These are the activations of a small neural network, seen along a few directions. Each row is one input.
In each table, some parts of the input vary, and every possible input appears once, in random order.
A made-up example of a description, with smaller parts first: one of 3 separate values, together with either a single point or one of 11 places around a ring or (one of 5 places around a ring, together with one of 6 places along a line).
Shared parts are said once, and a part with two or three values counts as separate values.

Other details of the inputs shift rows strongly along three fixed directions, in all tables alike. That doesn't count.

A family of inputs:
r1: [-0.04 -1.55  0.86 -0.17  0.44  2.05 -0.89  0.74 -1.51  0.88 -2.50]
r2: [ 3.41  0.09 -0.95 -2.19 -0.41 -0.36 -2.83  0.84  2.63 -0.05 -0.48]
r3: [-0.65  1.07  0.00  0.60  0.53  0.19  1.57 -0.15 -0.76  0.40 -0.78]
r4: [-0.28  0.42 -1.03 -0.84 -0.66  0.96 -0.22  0.00  0.05  0.01 -0.10]
r5: [-4.63 -1.14  0.24  0.75 -2.80  1.15  4.40 -0.40 -1.63 -2.66 -0.08]
r6: [-1.39 -0.42 -0.25  0.93  3.08 -0.46  0.35  1.41 -0.83  0.05  0.30]
r7: [-1.73  0.32  0.62  2.02 -0.28 -1.99  1.20 -1.39  0.12 -1.31  3.81]
r8: [-0.33  1.65 -0.68  0.62  2.62  1.11 -0.34  0.02 -1.37  2.23 -0.34]
r9: [ 0.75  0.62  1.25  1.18  1.80 -0.75 -0.59 -0.61 -2.07  1.73  0.99]
r10: [-0.15  0.87 -1.07  0.25  3.25 -0.03 -0.42  0.80 -1.24  1.77 -0.23]
r11: [ 0.15 -0.29  0.51  0.41  1.46 -1.12  0.55  1.21 -0.33 -0.75 -0.74]
r12: [ 4.94  2.25  0.86 -0.15 -1.66 -1.33 -2.60 -2.77  1.90  3.24  1.89]
r13: [-0.07 -1.22  0.55 -0.53  0.09  2.25 -0.43  0.54 -2.14  0.72 -1.96]
r14: [ 1.39 -0.97 -0.85 -2.69 -0.79  0.44 -0.49  1.99  1.15 -1.75 -3.31]
r15: [-0.58 -0.83 -1.35 -2.06  0.52  3.25 -1.08  0.89 -1.92  0.54 -2.31]
r16: [-2.74 -2.03 -0.37 -0.48  0.03  2.61  0.47  1.64 -0.69 -1.13 -2.13]
r17: [-1.19  0.42  0.21 -0.11 -1.61  1.65  1.53 -0.69 -0.92  0.51 -0.76]
r18: [ 4.49  0.13 -0.50 -3.44 -3.54 -0.78 -2.46 -0.57  2.91 -0.62 -0.81]
r19: [-1.30  0.31  0.34  1.40 -2.57 -0.35  0.92 -2.32  0.21 -0.23  3.45]
r20: [-0.41 -0.57  1.38  1.25  0.51  0.30  0.32 -0.15 -1.74  0.48  0.32]
r21: [ 0.58 -0.84 -0.46 -0.86 -1.48 -1.12 -0.55  1.00  3.49 -2.37 -0.08]
r22: [ 1.85  1.15  0.10  0.63  1.03 -2.80 -1.71 -1.14  1.24  0.58  2.97]
r23: [-1.67 -1.31  1.12  1.05  0.69 -0.51  1.41  1.00 -0.11 -1.37 -0.80]
r24: [ 0.49  0.03 -0.44 -1.40 -1.13  0.93  0.33  0.22 -0.40  0.21 -1.57]
r25: [ 3.48  1.47 -1.00 -1.87 -1.13 -1.71 -0.50 -0.25  3.23 -0.02 -1.02]
r26: [-1.36 -1.18  0.03  0.32  1.71  1.56 -0.59  1.37 -0.77  0.37 -1.22]
r27: [-1.52 -0.15  1.51  2.98 -0.61 -1.38  0.74 -1.71 -0.06 -0.68  4.26]
r28: [-1.30 -0.71 -1.53 -2.18 -2.80  0.00  2.85  1.34  1.48 -3.63 -2.44]
r29: [-0.45 -0.50  1.93  2.61  0.32 -3.45  1.23 -0.54  1.55 -1.32  2.28]
r30: [ 1.68  1.16  0.40  0.95  0.76 -2.28 -0.03 -0.92  0.17  1.01  1.25]
r31: [-1.70 -0.60  3.11  4.13 -0.13 -1.89  1.26 -1.86 -0.72 -0.22  3.34]
r32: [ 2.81  1.49 -1.68 -2.47 -1.10  1.22 -2.21 -0.13  1.90  1.46 -1.28]
r33: [ 0.35 -0.95 -0.71 -1.53 -0.94  2.05 -1.34  0.62  0.08 -0.40 -1.25]
r34: [ 0.71  1.59  0.41  2.18  7.17  1.87 -2.71 -0.17 -5.38  7.21  0.53]
r35: [-0.70  0.89 -0.98 -0.53  0.29  2.90 -0.51 -0.16 -1.51  1.92 -1.25]
r36: [-5.18 -1.34 -0.71  0.50 -1.40  0.64  3.64  0.42 -0.77 -3.81  0.72]
r37: [-0.88  0.91 -2.03 -0.90  0.03 -0.47  1.34  0.81  1.73 -1.58 -1.00]
r38: [ 0.60 -0.07  0.64  1.14  1.80 -2.14 -1.11  0.44  1.85 -0.04  1.47]
r39: [ 0.03 -1.01 -0.59 -2.14 -1.28  2.28 -0.25  0.57 -1.53 -0.42 -2.80]
r40: [ 2.54  0.83  1.10  0.66 -1.80 -4.50 -0.24 -1.96  2.72 -0.94  3.63]
Description of these inputs: one of 2 separate values, together with one of 4 places along a line, together with one of 5 places along a line.
- Changing only the place on the line of 4 turns r8 into r32. The same change can be made to r23. Which row results? => r31
- Changing only the place on the line of 4 turns r14 into r20. The same change can be made to r2. Which row results? => r27
- Which other rows does r12 become when the place on the line of 4 takes its other values? List them by row number. => r3, r17, r25
- Which other rows does r22 become when the place on the line of 4 takes its other values? List them by row number. => r7, r15, r36
- Which other rows does r40 become when the place on the line of 5 takes its other values? List them by row number. => r11, r25, r29, r30
- Which other rows does r1 become when the choice among 2 separate values takes its other values? List them by row number. => r16

A family of inputs:
r41: [ 2.83  2.25  2.00  2.13  0.81 -1.20 -1.51 -2.90 -0.60  3.75  2.21]
r42: [ 1.78  1.93  1.31  2.62  0.28 -1.10 -1.47 -2.95  0.30  4.59  3.85]
r43: [ 0.89  0.89  0.57  0.47 -3.10 -3.38  0.32 -2.76  1.61 -1.59  4.29]
r44: [-3.32 -0.86 -0.59 -0.28  1.98  1.52  2.04  1.06 -3.72  0.53 -1.48]
r45: [ 2.87  0.43 -1.04 -1.59  5.64 -1.91 -1.89  4.35  1.98  0.77 -3.25]
r46: [-3.97 -1.60 -1.83 -0.60  0.94  2.23  1.39  2.23 -1.30 -2.64 -1.54]
r47: [-3.14  0.03 -1.15  0.50  4.47  3.26  0.63  1.32 -5.06  3.39 -1.17]
r48: [ 0.27  0.91  1.43  1.74  2.29  0.97  0.80 -0.69 -3.43  2.84 -0.99]
r49: [ 0.34  2.07  1.55  2.90  2.10  0.32 -0.32 -2.16 -1.70  3.69  2.04]
r50: [ 4.45 -0.54  0.82 -1.78 -0.31  0.14 -3.42  0.46  1.15  2.46 -2.18]
r51: [-2.41 -0.77 -0.60  0.15 -2.99  0.37  2.08  0.54  3.10 -3.89 -0.41]
r52: [ 0.65 -1.44  0.86 -0.34 -4.40 -3.06  0.99 -0.95  2.86 -4.47  2.74]
r53: [ 4.25 -0.14 -0.38 -2.34 -0.41  0.88 -4.31  0.37  2.95  2.51 -1.94]
r54: [-7.28  0.56  0.74  6.41  4.62 -5.44  7.17 -0.09 -1.35 -2.94  3.89]
r55: [-1.69 -0.33  1.62  2.03  1.45  0.64  0.66 -0.02 -1.46  0.27 -0.49]
r56: [ 3.67 -0.11  1.34  0.23  0.54 -1.72 -3.65 -1.60  0.63  2.65  2.53]
r57: [ 2.32  1.27  2.61  3.11  1.56 -1.78 -2.62 -2.27 -1.13  2.37  3.68]
r58: [ 2.64 -1.18 -2.17 -3.71 -6.04 -1.68 -1.42  0.00  6.98 -4.04  0.86]
r59: [ 1.44  1.99  0.95  1.46  1.98 -0.14 -1.21 -1.43 -2.68  2.74  1.16]
r60: [ 0.40  1.10  0.98  1.47  2.44  0.63  0.30 -0.43 -4.16  2.13 -0.24]
r61: [-1.21  1.22 -0.66  1.04  3.07  1.36 -0.58 -0.32 -3.52  2.59  1.25]
r62: [-2.83 -0.72 -0.65 -0.76  1.19  2.39  2.03  1.50 -2.46  0.80 -3.83]
r63: [-0.53  0.11  0.55  1.10 -3.75 -2.17  0.77 -1.36  3.48 -4.06  3.24]
r64: [-3.50 -2.02 -1.25 -1.86 -2.52  0.21  4.42  1.45 -0.64 -4.01 -1.89]
r65: [ 0.13 -0.86 -0.75 -1.19 -1.87 -0.62 -0.75  0.03  2.33 -2.66  1.00]
r66: [ 0.61 -0.78 -3.27 -5.31 -0.41  2.91 -0.80  2.69  0.54 -0.27 -4.70]
r67: [ 1.73  1.14 -3.12 -3.87  1.50  4.01 -1.98  2.61 -1.03  1.23 -5.09]
r68: [-0.52 -0.56  1.68  2.09 -1.44 -2.84  0.22 -1.99  0.75 -1.85  4.41]
r69: [ 3.56 -0.84 -0.84 -3.61 -1.35  1.10 -1.98  2.16  1.26 -1.58 -3.96]
r70: [-0.64 -0.01  0.66  1.05  3.08  2.47 -1.02  0.85 -1.66  2.11 -1.83]
r71: [ 1.14 -0.58 -3.04 -4.12 -0.11  3.43 -1.96  3.43  1.26 -1.65 -5.26]
r72: [-4.63 -1.53  0.03  0.35 -2.20  0.32  5.33  0.81 -1.08 -2.94 -1.85]
r73: [ 6.59  2.63 -0.90 -2.69 -1.62 -0.52 -4.56 -1.35  2.96  1.98  0.36]
r74: [-2.52 -1.15 -0.63  0.40  3.69  3.84 -0.40  2.33 -2.62  2.60 -3.47]
r75: [ 0.48  1.36  0.39  1.03 -2.77 -2.94  0.13 -2.97  1.91 -1.18  5.29]
r76: [ 0.29  1.26  1.16  1.95  1.40  0.11 -0.69 -1.77 -1.11  4.12  1.69]
r77: [-2.76 -1.62  0.65  0.52 -0.62  0.46  1.57  0.87  0.00 -1.33 -1.38]
r78: [ 3.86 -0.28 -1.72 -4.61 -4.50 -1.39 -0.82  0.08  3.20 -2.80 -1.29]
r79: [-3.14 -1.52  1.35  1.31 -2.21 -0.29  3.71  0.56  0.31 -3.99 -0.66]
r80: [-0.82  1.55  0.49  2.11 -2.29 -1.00  1.82 -2.23  1.77 -0.52  2.94]
r81: [-4.11 -3.18 -0.12 -0.47 -1.62  0.19  3.89  1.87 -0.69 -4.44 -1.21]
r82: [ 1.85 -0.11  0.95  0.95  1.50 -0.61 -2.93 -1.29  0.09  2.73  2.70]
- Changing only one part turns r41 into r55. The same change can be made to r60. Which row results? => r69
- Changing only one part turns r74 into r42. The same change can be made to r77. Which row results? => r62
- What is each input in this table made of? => one of 2 separate values, together with either a single point or (one of 4 places along a line, together with one of 5 places around a ring)
- Which other rows does r57 become when the choice among 2 separate values takes its other values? List them by row number. => r59
- Which other rows does r65 become when the choice among 2 separate values takes its other values? List them by row number. => r75
- Which other rows does r80 become when the place on the ring of 5 takes its other values? List them by row number. => r42, r47, r61, r67
- Which other rows does r72 become when the place on the ring of 5 takes its other values? List them by row number. => r48, r60, r64, r78
